A small network was shown many inputs. Here are its activations along a few directions, one row for each input.
Each table varies a few parts of the input and shows all the possible inputs, shuffled.
A made-up example of a description, with smaller parts first: one of 8 places around a ring, together with either a single point or (one of 2 separate values, together with one of 4 places along a line) or one of 9 places along a line.
Shared parts are said once, and a part with two or three values counts as separate values.

Rows:
row 1: [ -3 -14  25 -24  -5 -22 -16  -6  13 -11 -12  15   3  20  -7]
row 2: [ 50  14  -2  38  93  51  -2 -77  71   6  53 -15  48 -41   7]
row 3: [ -3  -1  14 -23 -14   5  -7   2  -1  -3  -4 -21 -23  27 -12]
row 4: [-30   5 -22  11 -17 -10   9 -15 -21  -3 -25  -4 -17  12  -7]
row 5: [ 17  15   7   7 -13 -23  -3  45  -3   5  -6   7  10 -29 -10]
row 6: [-14 -18 -19   4 -16 -25  12 -26 -13  18 -13 -23 -15  17  11]
row 7: [-15  19  22  -7  12   7  -5  38 -11  11  10 -17  -6   5 -12]
row 8: [ 85  22 -30  58  60  52   8 -64  64   7  46 -30  45 -65   4]
row 9: [-12  30  -1 -14  21  14  -9  40 -16  10   9  -7   0   8  -9]
row 10: [-32  11  -9   8  -3 -24   9   0 -27  18 -22 -16   0  -3 -20]
row 11: [-12  -7  21 -14  -5  -3  -9   1   9 -21 -16  32  -2  17  -9]
row 12: [-12  18   8 -15  28 -13 -17  33  -2   2   2  29  25   2  -4]
row 13: [ 35 -22  -4  -6 -37 -19   4   4  13   1 -11   2  -6  -7   5]
row 14: [ -3 -35  13 -17  -3  -7 -14  -7   9  -9  11  27   0  19  20]
row 15: [-40  10 -10  14 -15  -6  13  -8 -31   5 -26  -5  -6  -1  -6]
row 16: [-20 -22 -30   9 -16 -14   6 -23 -22   9   2 -10 -16  16  23]
row 17: [-22  -1  34 -12  -1   0  -5   8   0 -13 -15  34   9   3  -7]
row 18: [-22  12  23 -11 -10  28   3  15 -15  -4  -7  -1 -17  10 -13]
row 19: [-33  18 -11  17   7 -26   4  15 -27  19  -8 -18   4  -5  -5]
row 20: [ 20   1  -5   1 -37  -4   2  15   4 -20 -22  20 -10 -11 -11]
row 21: [ -5 -30  12 -15   2   3  -6  -3   0 -26  10  37  -1  19  32]
row 22: [  9   6   7   3 -34  -1   5  22  -6 -11 -23  21   0 -24  -9]
row 23: [-24 -18 -33  12 -12  -4  14 -20 -31  -6   1  -1 -16  15  35]
row 24: [ 18   8   9  -3 -22 -20   3  30  -2   3 -19   9   7 -27 -24]
row 25: [  2 -18  13 -20 -11   9   2  -2   3   8   5 -21 -24  29   5]
row 26: [ -4 -23   4 -16 -10  20  -3   0  -6   0  21  -8 -25  28  16]
row 27: [-15  13  24 -16   2  10   0  23 -10  10  -3 -14  -9   8 -27]
row 28: [-15   0  35 -18  11 -19  -8  15   4   2 -11  23  17   2 -21]
row 29: [-29  29 -34  10  17 -19   1  18 -32  17  -8  -9  10  -2  -1]
row 30: [  2 -30  23 -21  -3 -19  -7 -10  18   0  -4  13   3  21   9]
row 31: [-20  -2 -18   1 -18 -29   3 -22 -18   7 -22 -23 -14  15  -5]
row 32: [ 30  -6  -2 -10 -38 -23  -5   8   7 -10 -19   2  -6  -8 -10]
row 33: [-13   6  11 -13 -13  24   0   9  -4 -13  -7  -2 -27  24 -14]
row 34: [ -7 -19   2 -13  -7  30   4   4 -14 -16  20   2 -26  27  28]
row 35: [ 21  28 -18   1  -4 -16  -6  47  -8   4  -6  17  16 -25  -6]
row 36: [ 29 -27 -13  -1 -36  -7  -2   6   4  -9   4  15  -7  -7  17]
row 37: [ 46  21 -15  39  83  75   7 -67  60  14  62 -52  27 -37   3]
row 38: [-15   6  32  -8  19 -21 -14  31   3   4   2  20  19  -1  -7]
row 39: [ 26 -24 -15   2 -32   3   5   9  -4 -25   3  24  -9  -8  30]
row 40: [ 31  26 -45  63  76  42  20 -88  42  20  48 -53  40 -42  11]
Describe the family of inputs behind these rows. -> one of 4 separate values, together with either a single point or one of 9 places along a line
Changing only the choice among 4 separate values turns row 38 into row 7. The same change can be made to row 21. Which row results? -> row 34
Which other rows does row 32 become when the place on the line of 9 takes its other values? List them by row number. -> row 5, row 13, row 20, row 22, row 24, row 35, row 36, row 39
Which other rows does row 22 become when the choice among 4 separate values takes its other values? List them by row number. -> row 15, row 17, row 18

Rows:
row 41: [  7  13 -33  60  37  43  11 -78  21   8  33 -51   7 -28   6]
row 42: [ 21  51 -12  19  82  32   0 -37  26  15  25 -30  47 -33 -13]
row 43: [-44   6 -13 -24 -92 -64   3 113 -90  -1 -54  27 -36  11  -2]
row 44: [ 40  43   0  28  76  27 -12 -10  57  24  34 -12  51 -42 -21]
row 45: [  6  26 -22  49  63  42  25 -58  22  27  24 -35  29 -41 -16]
row 46: [ 66  17   9  29  52  24 -12 -16  63 -21  45  -8  31 -39  -1]
row 47: [ -51  -39    0  -39 -105 -114   -4   38  -57   -6  -88   36  -33   42
   -9]
row 48: [ 28 -23 -66  26  42  43   9 -84  23  12  55 -38  -2  10  44]
row 49: [-81 -33  55 -61 -53 -56 -23  76 -52 -35 -51  99 -17  56   5]
row 50: [-95 -28  53 -77 -73 -50 -11  83 -78   4 -44   0 -72  95 -12]
row 51: [ 32 -10 -27  41  33  46  26 -82  31  -5  32 -35   5 -13  42]
row 52: [ 80 -13  20  10  39  30  -5 -23  65  12  46   4  46 -54   8]
row 53: [  -9  -11   36  -61 -100   -5   -8   78  -32  -33  -56   44  -54   34
  -31]
Describe the family of inputs behind these rows. -> either one of 5 separate values or one of 8 places along a line
